These are the activations of a small neural network, seen along a few directions. Each row is one input.
Each table varies a few parts of the input and shows all the possible inputs, shuffled.
Descriptions start from the smaller parts, as in this example, which fits no table here: ring(5) and (point or line(9) or (values(2) and line(6))).
Shared parts are said once, and a part with two or three values counts as separate values.
(in the rows, 128 means zero)

A family of inputs:
x1: [160 145  88  72  88 135 118  88 125 176 128 126]
x2: [158 180 109 132 138  94  76 122 106 109  98 101]
x3: [168 130  87 104  88 120  97  72 149 129 127 107]
x4: [ 82  67 148 139 122 121 125 151 135  88  96 180]
x5: [114 152  78 151 114 170 142  99 139 175 207 139]
x6: [150 139 112 143  86 188 146 169 103 132  86 162]
x7: [132  39 191 116 136 144 150 172 103  74 140 114]
x8: [132 164  85 133 146  67 107 142 128 107  99  76]
x9: [129 154 104 143 107 193 179 158  97 108 121 180]
x10: [ 76  84 138 112 122 111 103  71 179 139 139 131]
x11: [113 107 205 121 183 107 110 139  99 107 153  59]
x12: [136 204 121 140 143 157  98 144 107 164 100 110]
x13: [111  90 189  95 118 110 137 107 193 133 179 102]
x14: [105 200  99 177 167 147 120 150 100 156 177 133]
x15: [147  99  74 132  93 102 151 170 127  76  85 130]
x16: [120 135  91 180 110 178 169 176  95 124 163 185]
x17: [142 114  63 104  96  93 127  93 172 127 127  82]
x18: [125  56 180  90 136 133 128  92 146 125 182  67]
x19: [125 170  90 113 113 187 152  82 143 159 165 134]
x20: [119 121 176 168 205  68 123 107 134 150 108 133]
x21: [116  74 200 122 116 120 160 187 148  83 136 150]
x22: [131  70 151 135 157  95 141  60 181 168 138 141]
x23: [138  53 160 161 158 105 163 140 138 117  95 190]
x24: [164 130 102 102  82 142 145 164  78 124  84 173]
x25: [173 115  99 132  84 128 122 149 103  78  84 155]
x26: [ 99 141 214 127 165  84 120 154 145 116 149  94]
x27: [147 154  99 113  92 181 120  94 149 183 130 116]
x28: [ 64 135 162 143 171  86  84 119 133 120 110 124]
x29: [149 196 111  99 138 110  97 138  82 156  98 120]
x30: [115 220 112 139 165 163 130 133 102 139 135 128]
What do these inputs look like to the network?
> values(3) and (line(4) or line(6))
The inputs of x29 and x24 match in every part but the values(3) part. If x30 is changed in the same way as x29 into x24, which row does it become?
> x9
A walk changes only the line(6) part. It starts at x17 and steps to x3. List the rest of the walk in order.
> x1, x27, x19, x5

A family of inputs:
x31: [138 218   9 159 105 169 145 145  96 137 123 147]
x32: [147 239  41 158  91 189 126 147 103 136 117 143]
x33: [ 61  70 225 172 182 128 153 201  92  74 136 168]
x34: [110  81 218 157 175 114 148 207 115  68 134 148]
x35: [177 203  52 136 100 177 136 151  70 166 118 176]
x36: [ 89  24 167 148 105 181 188 152 131  97 147 204]
x37: [ 95 152 149 110 142  91  99  61 194 184 170  85]
x38: [ 99 138 162 122 180  87  93  74 187 193 154  87]
x39: [159 204  14 159 104 163 146 151  81 151 128 160]
x40: [168  49 118  92  78 124 166 130 141  88  89 154]
x41: [137  35 157 133  96 166 181 159 152  92 145 186]
x42: [128 128 155 149 187  77  89  47 152 161 148 108]
x43: [154  39 143 125  71 137 182 153 148 102 117 157]
x44: [ 99 129 151 134 193  85 113  53 175 169 132  89]
x45: [149 237  73 130  86 199 124 145  88 153  95 162]
x46: [141 125 141 104 138 135  95  75 126 159 172  37]
x47: [107 145 149  83 128  98 101  56 163 151 192  58]
x48: [127  86 203 150 150  85 149 201 111  79 106 119]
x49: [147  55  86 110  61 114 117 125 140  90  72 160]
x50: [139  99 181 118 160  70 132 179 104  64  75 115]
x51: [116 108 148 138 145  59  82 174 102  67  55 123]
x52: [121 151 123  87 149 134  84  71 162 154 179  44]
x53: [159 214  80 118 106 198 128 151  60 167  88 167]
x54: [105 143 130  83 140  90  97  62 178 171 181  76]
What do these inputs look like to the network?
> ring(6) or line(8) or (values(2) and line(5))
A walk changes only the ring(6) part. It starts at x32 and steps to x45. List the rest of the walk in order.
> x53, x35, x39, x31

A family of inputs:
x55: [140  59 146  91  88 137 145 118 153 109 146 113]
x56: [130 183 107 119 155  83  80  90 135 154 117  81]
x57: [107 197 124 138 164 142 109  97 132 177 171 100]
x58: [116  98 158 166 148 119 152 188 102  87  94 178]
x59: [133 194  87 155 118 186 147 166  84 140 128 168]
x60: [116  32 156 125 111 118 156 111 171 111 136 157]
x61: [137 125  85 114  83 185 153  86 152 167 170 146]
x62: [113 130 187 113 168  95 102 126 131 121 146  70]
x63: [160 113  70  97  75 127 125  81 158 144 115 127]
x64: [156 179  71 138 110 130 118 158  88 116  73 148]
x65: [ 89 102 198 147 192  76 112 120 148 125 135 114]
x66: [140 126 148 133 124 138 139 195  84  84 106 134]
The inputs of x66 and x64 match in every part but one. If x62 is changed in the same way as x66 into x64, which row does it become?
> x56
What do these inputs look like to the network?
> values(3) and line(4)
Which other rows does x65 become when the values(3) part takes its other values? List them by row number.
> x58, x60

A family of inputs:
x67: [ 91 225  80 136 154 161 110  67 157 198 144 132]
x68: [127 201  73 162 106 186 146 180  65 146 110 201]
x69: [183  82  87  98  47 173 164 147 134 113  84 201]
x70: [164 117  95  66  86 132 112  46 190 180 136 116]
x71: [ 80  46 187 122 168  60 110  83 187 120 188  91]
x72: [168 206  52 134 115 130 138 189  61  91  69 140]
x73: [135  30 190 169 142 110 168 180 145  66 108 175]
x74: [102 111 221  98 198  71  85  88 144 145 149  86]
x75: [142  92  80  94  95 116  93  32 165 153 112  97]
x76: [171  95  80 109  45 180 188 154 119 123 122 186]
x77: [161  58  72 125  56 157 144 134 109  87  59 182]
x78: [ 93 124 212  98 173  78  78 122 168 132 137  35]
x79: [145 229  61 132 141  98  84  89 121 170 131  65]
x80: [141 236  67 126 148 121  64  98 118 181 142  90]
x81: [163 198  54 161 105 139 136 189  63 107  80 148]
x82: [ 61  54 187 107 139  54 108  85 207 106 154  89]
x83: [121  93 219 130 138 129 141 188  83  59 104 139]
x84: [137 149  99  95  82 165 133  59 158 186 191  81]
x85: [151 128  88  78  83 138 136  54 174 188 174 103]
x86: [100 125 230 100 176  88  91  87 140 123 155  59]
x87: [109 232  82 133 142 145  94  83 122 207 162 122]
x88: [100  14 178 151 130 100 159 181 133  59 139 172]
x89: [ 82  22 177 136 100  94 156 184 152  43 104 171]
x90: [126 164  94 104 133 182 116  78 146 163 214  66]
x91: [159 205  59 155 112 161 115 195  61 118  90 171]
x92: [123  51 188 159 163 115 164 189  93 105  95 161]
x93: [146 133  86 135  97 223 167 177  90 102 164 147]
x94: [151 237  59 104 150  89  87  90 118 155 121  58]
x95: [104  84 200 131 201  74 112  90 149 168 145  79]
x96: [109 194  71 165 117 201 162 165  99 136  92 211]
x97: [114  92 201 127 135 119 127 222 111  68  86 117]
x98: [157 117  91 125  45 206 184 159 103 122 140 164]
x99: [122  79 210 127 161 113 136 189  87  82  98 166]
x100: [135 240  84 152 140 139  86  77 127 193 141 107]
x101: [122  48 183 164 159 106 182 179 121  73 114 168]
x102: [152 209  76 181 104 179 138 174  70 130  90 186]
x103: [101  80 194 135 197  64 132  79 177 136 164  86]
x104: [116  62 200 141 180  70 118  82 199 128 158  95]
What do these inputs look like to the network?
> values(2) and (line(5) or line(6) or line(8))
The inputs of x102 and x100 match in every part but the values(2) part. If x97 is changed in the same way as x102 into x100, which row does it become?
> x78
Which other rows does x80 become when the line(6) part takes its other values? List them by row number.
> x67, x79, x87, x94, x100
Which other rows does x91 become when the values(2) part takes its other values? List them by row number.
> x80
A walk changes only the line(5) part. It starts at x75 and steps to x70. List the rest of the walk in order.
> x85, x84, x90
Which other rows does x95 become when the line(8) part takes its other values? List them by row number.
> x71, x74, x78, x82, x86, x103, x104
A walk changes only the line(5) part. It starts at x93 and steps to x98. List the rest of the walk in order.
> x76, x69, x77

A family of inputs:
x105: [120 129 143 155 155 124 139 154  95 135 113 182]
x106: [137 147 163 110 155 104  98 140 102 113 123  72]
x107: [ 89  76 207 103 135 116 118 143 141  96 154 105]
x108: [119 180 103 112 126 114 114 130 122 136 163  89]
x109: [118  88 130 122  84 148 146 167 126  78  92 166]
x110: [167 158  87 132 103 135 118 168  87  99  62 131]
x111: [116  92 182 117 114 148 153 161 125 119 117 172]
x112: [148 197  80 127 105 146 144 148 108 157 128 160]
x113: [139 179  76 142 114 201 140 101 122 169 160 130]
x114: [152  58 158 113 119 114 161 129 136 127 130 151]
x115: [127 188  84 153 124 154 150 144 130 140 157 127]
x116: [122 124  90 161 124 125 131 161  94  96  87 174]
x117: [160 187  73 117  95 194 134 104  99 185 131 164]
x118: [ 96  85 186 144 133 155 156 158 148 101 147 140]
x119: [ 85  73 203 112 143  93 111 102 185 121 129 114]
x120: [155  53 105 119  90 115 153 136 137  86 105 145]
x121: [125  42 183 100 139  83 127 112 151 103 167  84]
x122: [ 90 110 163 149 183  70  99  94 155 136 124 124]
x123: [100 121 146 182 173 131 143 150 117 117 142 149]
x124: [132  51 162 140 138 121 165 126 159 109 159 119]
x125: [144 155 143 151 153 142 134 156 109 119 116 106]
x126: [131 171  93 101 117 162 104  87 114 165 166  93]
x127: [116 177  98 119 135  92 107  89 169 162 138 100]
x128: [134 144 159 118 164  82  91  99 148 138  98  82]
x129: [163 182  21 125  63 194 121 114  99 148 107 155]
x130: [121  39 180 110 146  60 120  70 195 129 141  94]
x131: [164 163 139 125 135 136 128 159  88 136  88 141]
x132: [ 93 112 166 140 176  93 107 136 110 111 150 114]
x133: [151 191  28 136  73 146 131 157 108 120 104 152]
x134: [128 168  89 108 125 140  97  46 161 191 141 105]
The inputs of x123 and x115 match in every part but one. If x122 is changed in the same way as x123 into x115, which row does it become?
> x127
What do these inputs look like to the network?
> line(5) and line(6)
Which other rows does x118 become when the line(5) part takes its other values? List them by row number.
> x107, x109, x111, x119
